Each row below holds a small network's activations on one input, seen along a few directions.
Each table varies a few parts of the input and shows all the possible inputs, shuffled.
Descriptions start from the smaller parts, as in this example, which fits no table here: one of 2 separate values, together with either a single point or one of 9 places around a ring or (one of 4 places along a line, together with one of 8 places around a ring).
Shared parts are said once, and a part with two or three values counts as separate values.

Other details of the inputs vary at random and push rows far along two fixed directions, the same in every table; ignore that.
To show where, the next rows are all for the same input, with only those details redrawn:
-.01,.10,.08,-.01,.03,-.04,.36,-.05,.11,.08,.13,.18,.12,-.19
-.13,-.09,.08,-.34,-.20,-.54,-.54,.13,-.19,-.09,-.23,.09,-.30,.20
-.24,.12,-.18,-.10,.17,-.11,.42,.05,.17,.24,-.04,.51,.29,-.21
-.11,.09,-.01,-.10,.06,-.08,.30,.00,.11,.11,.03,.32,.15,-.14
-.12,-.08,.06,-.36,-.21,-.53,-.56,.14,-.20,-.11,-.22,.08,-.29,.22
-.07,.13,.01,.00,.11,.02,.48,-.04,.14,.15,.10,.27,.22,-.26
.41,.08,.56,.04,-.27,.07,.07,-.24,-.04,-.30,.36,-.41,-.24,.00
.44,.07,.54,.06,-.29,.06,.09,-.24,-.05,-.28,.34,-.42,-.24,-.04

Table:
r1: .22,.06,.22,-.07,-.18,.23,.17,-.05,.08,-.02,.11,-.17,-.22,-.08
r2: -.29,-.04,-.22,-.12,.11,.02,.17,.32,.00,.13,-.12,.29,.01,.07
r3: -.05,-.08,-.13,-.24,-.36,-.34,-.59,.08,-.11,-.17,-.39,.06,-.16,.13
r4: .17,.24,.14,.45,-.10,.28,.34,-.09,.14,-.12,.11,-.36,.15,-.05
r5: -.10,.10,-.04,.16,.09,.17,.43,.13,.08,.04,.13,-.04,.02,.05
r6: -.15,.01,-.26,.10,-.07,-.02,-.05,.18,.07,-.07,-.19,.01,.09,.09
r7: .45,-.01,.49,-.01,-.33,.38,.10,-.04,-.09,-.17,.27,-.51,-.36,-.02
r8: -.17,.04,-.11,-.08,-.17,-.35,-.63,.17,-.06,-.14,-.43,-.05,-.06,.41
r9: .22,.28,.25,.13,.07,.16,.46,-.17,.13,.01,.33,-.17,.20,.01
r10: -.25,.03,-.08,-.24,-.10,-.41,-.53,.28,-.24,-.09,-.31,-.10,-.34,.50
r11: .45,.17,.41,.26,-.26,.14,-.01,-.24,.04,-.34,.22,-.51,.07,.13
r12: .22,-.27,.09,.24,.08,.33,.26,-.46,.13,.07,.28,-.25,.26,-.23
r13: -.20,-.40,-.15,-.06,.11,-.06,-.34,-.18,.18,.14,-.03,-.01,.24,-.02
r14: .27,.09,.28,.22,.28,.44,-.10,-.35,-.26,-.26,.45,-.64,-.30,.02
r15: -.25,.08,-.13,-.05,.16,-.11,.43,.05,.15,.23,-.05,.48,.24,-.24
r16: -.28,.02,-.28,-.11,.19,.18,.49,.30,.07,.35,-.09,.43,.23,-.18
r17: -.13,-.18,-.20,.09,.17,-.33,-.86,.05,-.32,.07,.00,.08,-.41,.39
r18: -.13,.10,-.11,-.13,.02,.03,.37,.00,.11,.16,-.04,.30,.07,-.18
r19: -.18,.28,-.10,.11,.21,.09,.50,.06,.14,.25,.05,.12,.27,.00
r20: .49,.10,.46,.21,-.32,.10,-.04,-.29,.00,-.36,.24,-.45,.06,.01
r21: -.11,-.39,-.15,-.33,.28,-.22,-.87,.25,-.26,-.06,-.23,-.28,-.38,.14
r22: -.42,.05,-.41,.12,.67,.05,.03,-.01,-.10,.30,.01,.44,.06,-.07
r23: .31,.06,-.08,.55,.16,.29,.04,-.22,-.02,.04,.56,-.17,-.09,.02
r24: -.17,-.30,-.39,.05,.45,.11,.32,-.13,.09,.34,-.17,.37,.35,-.25
r25: .48,.06,.46,.22,-.37,.16,-.02,-.29,.03,-.40,.22,-.38,-.03,-.08
r26: -.11,-.07,-.21,-.01,-.15,.01,-.13,.24,-.05,-.08,-.19,.07,.07,.07
r27: -.20,-.03,-.37,-.11,.00,.15,.16,.22,.16,.21,-.32,.46,.24,-.21
r28: .03,.15,.08,.00,.06,-.08,.26,-.05,.11,.09,.12,.08,.14,-.04
r29: -.03,-.17,-.08,-.27,-.38,-.21,-.68,.17,-.08,-.16,-.48,.01,-.31,.15
r30: -.19,-.24,-.40,-.02,.61,.15,.30,.01,.07,.30,-.14,.28,.30,-.33
r31: -.06,-.18,-.12,-.23,-.33,-.17,-.61,.32,-.24,-.12,-.38,-.02,-.15,.19
Q: Describe the family of inputs behind these rows.
A: either one of 4 places along a line or one of 5 places along a line or (one of 2 separate values, together with one of 11 places around a ring)
Q: Which other rows does r3 become when the choice among 2 separate values takes its other values? List them by row number.
A: r18
Q: Start at r14 and move only the place on the line of 4, one step at a time. The first step leads to r22. Which rows follow, in order?
A: r17, r23
Q: Which other rows does r26 become when the place on the ring of 11 takes its other values? List them by row number.
A: r3, r4, r6, r8, r11, r20, r25, r27, r29, r31
Q: Which other rows does r16 become when the choice among 2 separate values takes its other values? List them by row number.
A: r31

Table:
r32: -.17,.03,-.23,.06,.19,-.15,-.16,.12,-.08,.07,-.10,.20,.06,.18
r33: -.35,.26,-.38,-.11,-.07,-.02,.77,.29,.42,.40,-.21,.88,.54,-.34
r34: -.28,.13,-.41,.19,.36,.16,.51,.11,.11,.24,.04,.33,.25,-.16
r35: -.37,-.37,-.35,-.41,.10,-.45,-.68,.29,-.22,.13,-.51,.36,-.16,.17
r36: .60,.47,.68,.31,-.40,.46,.93,-.30,.25,-.32,.45,-.41,.17,-.40
r37: .81,.25,.97,.20,-.74,.31,.48,-.32,.08,-.51,.54,-.91,-.17,.02
r38: -.19,-.10,-.33,.04,.32,.06,.38,-.11,.16,.27,.02,.38,.38,-.32
r39: -.09,-.18,-.05,-.11,-.16,-.18,-.75,.13,-.22,-.20,-.29,-.24,-.37,.36
r40: .00,-.19,.09,-.29,-.08,-.38,-.74,-.06,-.25,-.10,-.12,-.15,-.41,.30
r41: .23,.03,.18,.31,-.10,.23,-.04,-.23,-.01,-.17,.19,-.38,-.06,.07
r42: -.05,-.08,.05,-.30,-.03,-.28,-.70,.16,-.32,-.08,-.10,-.21,-.42,.37
r43: .27,-.04,.33,.06,.02,.23,.07,-.22,-.10,-.10,.29,-.31,-.22,-.06
r44: -.20,.16,-.23,.11,.41,.06,.42,.02,.13,.35,.13,.35,.31,-.18
r45: -.20,-.08,-.34,.11,.32,.23,.36,.08,.22,.22,-.08,.32,.37,-.29
r46: -.01,-.28,.02,-.17,-.15,-.28,-.85,.04,-.16,-.20,-.25,-.20,-.25,.29
Q: Describe the family of inputs behind these rows.
A: either one of 3 separate values or (one of 2 separate values, together with one of 6 places around a ring)
Q: List by row number the other inputs of the same sort as r41.
A: r32, r34, r35, r38, r39, r40, r42, r43, r44, r45, r46
